These are the activations of a small network on made-up records, seen along a few directions, one row for each record.
After each row come some of the record's fields: Burib, Reb, Tamon, Fuva, Fef, Mema, Pivim, Gem.
Not every record has every field; a missing one is written missing.
The largest differences between rows may come from other fields.
(in the rows, 500 means zero)
Strong random noise was added to every row along 5 fixed directions; ignore it. To show where, here is one row again and again, with new noise each time:
[605 309 577 503 326 401 360 642 609 533 639 537 407 528 552 416 331 400]
[431 460 502 487 597 363 330 522 516 815 688 513 472 616 739 618 468 472]
[377 657 734 434 407 580 584 804 716 583 527 522 582 692 693 594 549 525]
[452 595 570 445 308 763 532 699 866 154 401 549 573 539 390 694 497 525]
[485 512 495 430 382 553 488 522 540 373 428 542 468 492 395 572 546 457]
[396 525 504 427 429 718 480 304 645 311 413 624 454 528 331 841 591 429]
[466 388 551 483 468 501 362 406 601 602 623 591 412 581 557 684 448 400]

[506 567 403 358 459 428 619 658 405 505 376 545 519 425 469 438 675 438] -> Burib: f1 / Reb: w4 / Tamon: missing / Fuva: k2 / Fef: z2 / Mema: u1 / Pivim: t2 / Gem: d2
[362 800 536 308 491 749 646 521 523 429 254 581 601 431 563 733 918 471] -> Burib: f1 / Reb: w4 / Tamon: missing / Fuva: k2 / Fef: z2 / Mema: u2 / Pivim: t1 / Gem: d2
[535 407 467 612 506 419 512 510 480 487 568 469 529 541 348 375 354 581] -> Burib: f2 / Reb: w3 / Tamon: b1 / Fuva: k1 / Fef: z1 / Mema: u1 / Pivim: t2 / Gem: d1
[457 487 625 487 484 535 588 534 498 627 563 555 565 459 661 556 570 508] -> Burib: f2 / Reb: w4 / Tamon: missing / Fuva: k1 / Fef: z2 / Mema: u2 / Pivim: t1 / Gem: d1
[615 417 548 507 355 558 526 422 426 281 353 458 443 368 331 339 453 489] -> Burib: f2 / Reb: w4 / Tamon: b5 / Fuva: k1 / Fef: z1 / Mema: u2 / Pivim: t1 / Gem: d1
[612 214 736 696 432 628 424 260 767 587 780 593 412 674 565 669 229 416] -> Burib: f1 / Reb: w3 / Tamon: b2 / Fuva: k1 / Fef: z1 / Mema: u1 / Pivim: t1 / Gem: d2
[412 514 606 419 485 572 383 318 563 397 393 469 469 742 262 645 385 401] -> Burib: f1 / Reb: w3 / Tamon: b1 / Fuva: k2 / Fef: z2 / Mema: u1 / Pivim: t2 / Gem: missing
[643 352 296 472 449 421 353 229 338 373 393 537 348 281 375 440 487 402] -> Burib: f1 / Reb: w3 / Tamon: b5 / Fuva: k2 / Fef: z1 / Mema: u2 / Pivim: t1 / Gem: missing
[411 356 525 573 621 635 642 181 635 540 638 679 369 533 397 825 473 414] -> Burib: f1 / Reb: w1 / Tamon: b4 / Fuva: k1 / Fef: z1 / Mema: u2 / Pivim: t2 / Gem: d1
[365 705 585 505 592 518 546 318 247 559 385 438 593 617 416 518 637 520] -> Burib: f2 / Reb: w3 / Tamon: b1 / Fuva: k2 / Fef: z2 / Mema: u1 / Pivim: t1 / Gem: d1
[560 318 463 571 435 409 514 425 325 487 517 529 434 542 294 311 372 457] -> Burib: f2 / Reb: w3 / Tamon: b2 / Fuva: k1 / Fef: z2 / Mema: u1 / Pivim: t2 / Gem: d1
[637 324 315 489 499 292 351 537 484 472 603 539 330 477 398 413 311 422] -> Burib: f1 / Reb: w1 / Tamon: b1 / Fuva: k2 / Fef: z1 / Mema: u2 / Pivim: t2 / Gem: d2
[545 490 343 588 589 292 312 441 310 556 597 283 472 558 408 398 315 577] -> Burib: f2 / Reb: w1 / Tamon: b1 / Fuva: k2 / Fef: z2 / Mema: u2 / Pivim: t2 / Gem: missing
[566 448 631 486 362 637 342 383 512 299 408 443 465 413 481 446 476 373] -> Burib: f2 / Reb: w4 / Tamon: b4 / Fuva: k2 / Fef: z2 / Mema: u2 / Pivim: t1 / Gem: d1
[422 477 389 474 585 422 535 284 448 629 535 662 458 452 460 685 575 436] -> Burib: f2 / Reb: w3 / Tamon: missing / Fuva: k2 / Fef: z2 / Mema: u1 / Pivim: t2 / Gem: d2
[334 899 412 327 550 534 732 906 590 260 174 490 673 621 355 469 652 650] -> Burib: f1 / Reb: w3 / Tamon: b1 / Fuva: k2 / Fef: z1 / Mema: u1 / Pivim: t2 / Gem: d1
[705 197 674 482 226 384 629 398 303 472 473 615 291 355 341 241 509 285] -> Burib: f1 / Reb: w4 / Tamon: missing / Fuva: k1 / Fef: z1 / Mema: u2 / Pivim: t1 / Gem: d1
[676 477 339 525 385 576 242 449 473 286 484 402 560 204 496 369 477 556] -> Burib: f2 / Reb: w4 / Tamon: b3 / Fuva: k2 / Fef: z2 / Mema: u2 / Pivim: t1 / Gem: d2
[598 356 307 548 619 308 116 243 267 582 560 304 442 403 574 381 364 521] -> Burib: f2 / Reb: w4 / Tamon: b5 / Fuva: k2 / Fef: z1 / Mema: u2 / Pivim: t1 / Gem: d1
[560 507 211 523 582 609 335 441 473 317 454 365 620 250 472 502 517 623] -> Burib: f2 / Reb: w4 / Tamon: b4 / Fuva: k1 / Fef: z2 / Mema: u2 / Pivim: t1 / Gem: d1
[361 545 597 485 575 678 396 366 714 517 560 599 481 501 542 765 522 404] -> Burib: f1 / Reb: w2 / Tamon: b3 / Fuva: k2 / Fef: z2 / Mema: u2 / Pivim: t2 / Gem: missing
[424 608 630 524 560 643 454 350 487 489 480 447 569 579 532 608 570 595] -> Burib: f2 / Reb: w4 / Tamon: b1 / Fuva: k1 / Fef: z1 / Mema: u2 / Pivim: t1 / Gem: d1
[317 770 325 420 780 437 566 315 351 759 419 454 609 498 557 644 748 598] -> Burib: f1 / Reb: w3 / Tamon: b3 / Fuva: k2 / Fef: z1 / Mema: u1 / Pivim: t2 / Gem: d2
[475 536 421 510 563 539 500 124 148 609 407 453 489 368 478 545 640 550] -> Burib: f2 / Reb: w4 / Tamon: b5 / Fuva: k1 / Fef: z2 / Mema: u2 / Pivim: t1 / Gem: d2
[495 536 598 500 443 655 490 248 381 412 421 443 500 427 438 498 607 404] -> Burib: f2 / Reb: w3 / Tamon: b4 / Fuva: k2 / Fef: z2 / Mema: u2 / Pivim: t1 / Gem: d1
[359 580 870 490 422 577 710 324 376 792 503 572 473 559 700 605 738 359] -> Burib: f2 / Reb: w2 / Tamon: missing / Fuva: k2 / Fef: z2 / Mema: u2 / Pivim: t1 / Gem: d2
[346 695 393 517 799 575 297 399 525 561 482 403 642 550 655 748 588 697] -> Burib: f2 / Reb: w4 / Tamon: b1 / Fuva: k1 / Fef: z1 / Mema: u2 / Pivim: t1 / Gem: d1
[520 551 327 558 676 446 315 423 476 518 564 414 496 491 473 626 422 529] -> Burib: f1 / Reb: w1 / Tamon: b1 / Fuva: k2 / Fef: z2 / Mema: u2 / Pivim: t1 / Gem: d2
[469 339 481 550 642 373 252 269 537 764 643 586 397 609 552 661 336 349] -> Burib: f1 / Reb: w3 / Tamon: b1 / Fuva: k2 / Fef: z2 / Mema: u1 / Pivim: t2 / Gem: missing
[546 281 617 689 453 493 602 408 559 635 736 525 501 527 510 381 340 494] -> Burib: f2 / Reb: w3 / Tamon: b4 / Fuva: k1 / Fef: z1 / Mema: u1 / Pivim: t2 / Gem: d1
[522 518 564 462 384 480 568 715 518 584 489 514 473 451 596 358 476 467] -> Burib: f1 / Reb: w2 / Tamon: b5 / Fuva: k2 / Fef: z2 / Mema: u2 / Pivim: t2 / Gem: d2
[683 284 190 610 393 460 401 283 386 193 447 474 369 148 193 327 428 462] -> Burib: f2 / Reb: w2 / Tamon: b4 / Fuva: k2 / Fef: z1 / Mema: u2 / Pivim: t2 / Gem: d2
[569 426 580 558 558 341 290 517 364 685 604 416 486 512 685 319 409 551] -> Burib: f2 / Reb: w4 / Tamon: b1 / Fuva: k1 / Fef: z1 / Mema: u2 / Pivim: t1 / Gem: d1
[550 556 492 498 507 607 406 382 463 447 416 450 529 397 448 576 556 520] -> Burib: f1 / Reb: w4 / Tamon: b1 / Fuva: k1 / Fef: z2 / Mema: u2 / Pivim: t1 / Gem: d2
[522 470 688 576 419 496 684 532 432 607 639 529 547 588 591 351 456 457] -> Burib: f2 / Reb: w3 / Tamon: b4 / Fuva: k2 / Fef: z2 / Mema: u1 / Pivim: t1 / Gem: d1
[438 785 483 339 552 477 570 783 356 457 283 382 648 628 548 375 628 570] -> Burib: f1 / Reb: w3 / Tamon: b2 / Fuva: k2 / Fef: z2 / Mema: u1 / Pivim: t1 / Gem: d1
[436 654 670 590 439 667 572 455 558 412 429 412 616 690 447 540 495 537] -> Burib: f2 / Reb: w3 / Tamon: b2 / Fuva: k2 / Fef: z2 / Mema: u1 / Pivim: t1 / Gem: d2
[408 314 227 560 769 497 197 379 729 604 698 551 470 612 497 823 272 503] -> Burib: f1 / Reb: w2 / Tamon: b2 / Fuva: k1 / Fef: z2 / Mema: u1 / Pivim: t2 / Gem: d1
[667 321 497 514 333 334 579 942 611 550 580 557 513 457 528 234 370 448] -> Burib: f1 / Reb: w3 / Tamon: missing / Fuva: k1 / Fef: z2 / Mema: u1 / Pivim: t2 / Gem: d2
[624 314 716 359 221 434 676 418 410 406 334 704 288 381 325 337 588 209] -> Burib: f1 / Reb: w4 / Tamon: missing / Fuva: k2 / Fef: z1 / Mema: u1 / Pivim: t1 / Gem: d1
[480 572 596 442 515 436 446 644 437 621 517 438 550 610 646 419 573 555] -> Burib: f2 / Reb: w4 / Tamon: missing / Fuva: k1 / Fef: z1 / Mema: u2 / Pivim: t1 / Gem: missing
[596 428 651 393 354 419 479 622 491 421 435 498 412 704 446 310 391 371] -> Burib: f1 / Reb: w3 / Tamon: b2 / Fuva: k2 / Fef: z1 / Mema: u1 / Pivim: t1 / Gem: missing
[438 651 548 458 558 689 535 295 438 507 346 471 511 506 491 663 715 540] -> Burib: f1 / Reb: w4 / Tamon: b2 / Fuva: k1 / Fef: z1 / Mema: u2 / Pivim: t1 / Gem: d2

Here are new rows. What are their fields?
[500 542 250 500 583 515 599 734 699 345 427 463 644 403 418 532 533 617] -> Burib: f1 / Reb: w3 / Tamon: missing / Fuva: k1 / Fef: z1 / Mema: u1 / Pivim: t2 / Gem: d1
[500 485 577 371 537 384 318 538 475 798 535 605 412 562 778 601 611 346] -> Burib: f1 / Reb: w4 / Tamon: missing / Fuva: k2 / Fef: z2 / Mema: u2 / Pivim: t1 / Gem: d2
[425 659 560 380 440 501 663 865 671 451 423 554 567 540 511 365 548 522] -> Burib: f1 / Reb: w2 / Tamon: b3 / Fuva: k2 / Fef: z1 / Mema: u1 / Pivim: t2 / Gem: d1
[324 665 614 532 605 723 546 458 667 559 562 563 627 579 738 748 607 535] -> Burib: f2 / Reb: w3 / Tamon: b4 / Fuva: k2 / Fef: z2 / Mema: u2 / Pivim: t1 / Gem: d1
[374 540 591 562 508 667 705 344 493 463 491 521 518 495 404 594 614 544] -> Burib: f2 / Reb: w2 / Tamon: b4 / Fuva: k1 / Fef: z1 / Mema: u2 / Pivim: t2 / Gem: d1
[534 388 365 463 388 555 351 392 555 274 411 615 397 383 315 637 521 384] -> Burib: f2 / Reb: w2 / Tamon: missing / Fuva: k2 / Fef: z2 / Mema: u2 / Pivim: t2 / Gem: d2
[486 653 606 510 376 468 597 657 387 424 411 349 543 558 390 311 502 558] -> Burib: f2 / Reb: w1 / Tamon: b1 / Fuva: k2 / Fef: z2 / Mema: u2 / Pivim: t2 / Gem: missing
[370 597 484 540 560 593 814 418 433 519 475 541 600 524 397 518 649 589] -> Burib: f2 / Reb: w3 / Tamon: b4 / Fuva: k1 / Fef: z1 / Mema: u1 / Pivim: t2 / Gem: d1
[394 499 519 403 433 720 681 260 556 230 344 701 358 515 184 786 533 356] -> Burib: f1 / Reb: w1 / Tamon: b5 / Fuva: k2 / Fef: z2 / Mema: u2 / Pivim: t2 / Gem: d1
[503 545 675 483 479 477 614 688 553 711 531 541 510 505 763 440 630 464] -> Burib: f1 / Reb: w4 / Tamon: missing / Fuva: k1 / Fef: z1 / Mema: u2 / Pivim: t1 / Gem: d2
[564 454 470 529 454 564 433 582 667 324 483 513 533 387 500 513 528 522] -> Burib: f2 / Reb: w4 / Tamon: missing / Fuva: k1 / Fef: z1 / Mema: u2 / Pivim: t1 / Gem: d1
[527 474 603 510 316 523 612 863 936 389 556 633 574 545 566 517 385 508] -> Burib: f2 / Reb: w3 / Tamon: missing / Fuva: k2 / Fef: z1 / Mema: u1 / Pivim: t2 / Gem: d2
[408 679 582 549 536 582 512 477 414 435 388 400 623 651 448 466 550 535] -> Burib: f2 / Reb: w3 / Tamon: b2 / Fuva: k2 / Fef: z2 / Mema: u1 / Pivim: t1 / Gem: d1
[610 326 933 513 263 475 570 571 516 608 565 572 418 665 473 293 334 317] -> Burib: f1 / Reb: w3 / Tamon: b1 / Fuva: k1 / Fef: z2 / Mema: u1 / Pivim: t1 / Gem: d1
[392 614 532 470 468 574 778 671 552 402 372 503 589 426 468 487 678 573] -> Burib: f2 / Reb: w2 / Tamon: missing / Fuva: k1 / Fef: z1 / Mema: u2 / Pivim: t2 / Gem: d1
[581 408 117 605 555 495 418 340 389 166 383 394 533 361  85 409 419 616] -> Burib: f2 / Reb: w3 / Tamon: b2 / Fuva: k1 / Fef: z1 / Mema: u1 / Pivim: t2 / Gem: d1
[633 426 418 539 433 539 520 408 472 358 397 478 476 416 306 411 490 495] -> Burib: f1 / Reb: w3 / Tamon: b2 / Fuva: k1 / Fef: z1 / Mema: u1 / Pivim: t1 / Gem: d2
[462 486 429 497 479 640 697 321 528 435 389 625 502 434 298 667 511 491] -> Burib: f1 / Reb: w3 / Tamon: b5 / Fuva: k1 / Fef: z2 / Mema: u1 / Pivim: t2 / Gem: d2
[599 508 404 636 542 507 392 501 462 429 527 319 572 455 523 412 428 660] -> Burib: f2 / Reb: w4 / Tamon: b2 / Fuva: k1 / Fef: z1 / Mema: u2 / Pivim: t1 / Gem: d2
[580 278 315 581 626 311 416 445 486 492 639 535 353 473 309 495 271 494] -> Burib: f1 / Reb: w1 / Tamon: b1 / Fuva: k1 / Fef: z1 / Mema: u2 / Pivim: t2 / Gem: d1
[544 445 131 389 717 298 328 266 303 637 463 585 385 280 599 651 692 389] -> Burib: f1 / Reb: w4 / Tamon: missing / Fuva: k2 / Fef: z1 / Mema: u2 / Pivim: t1 / Gem: missing
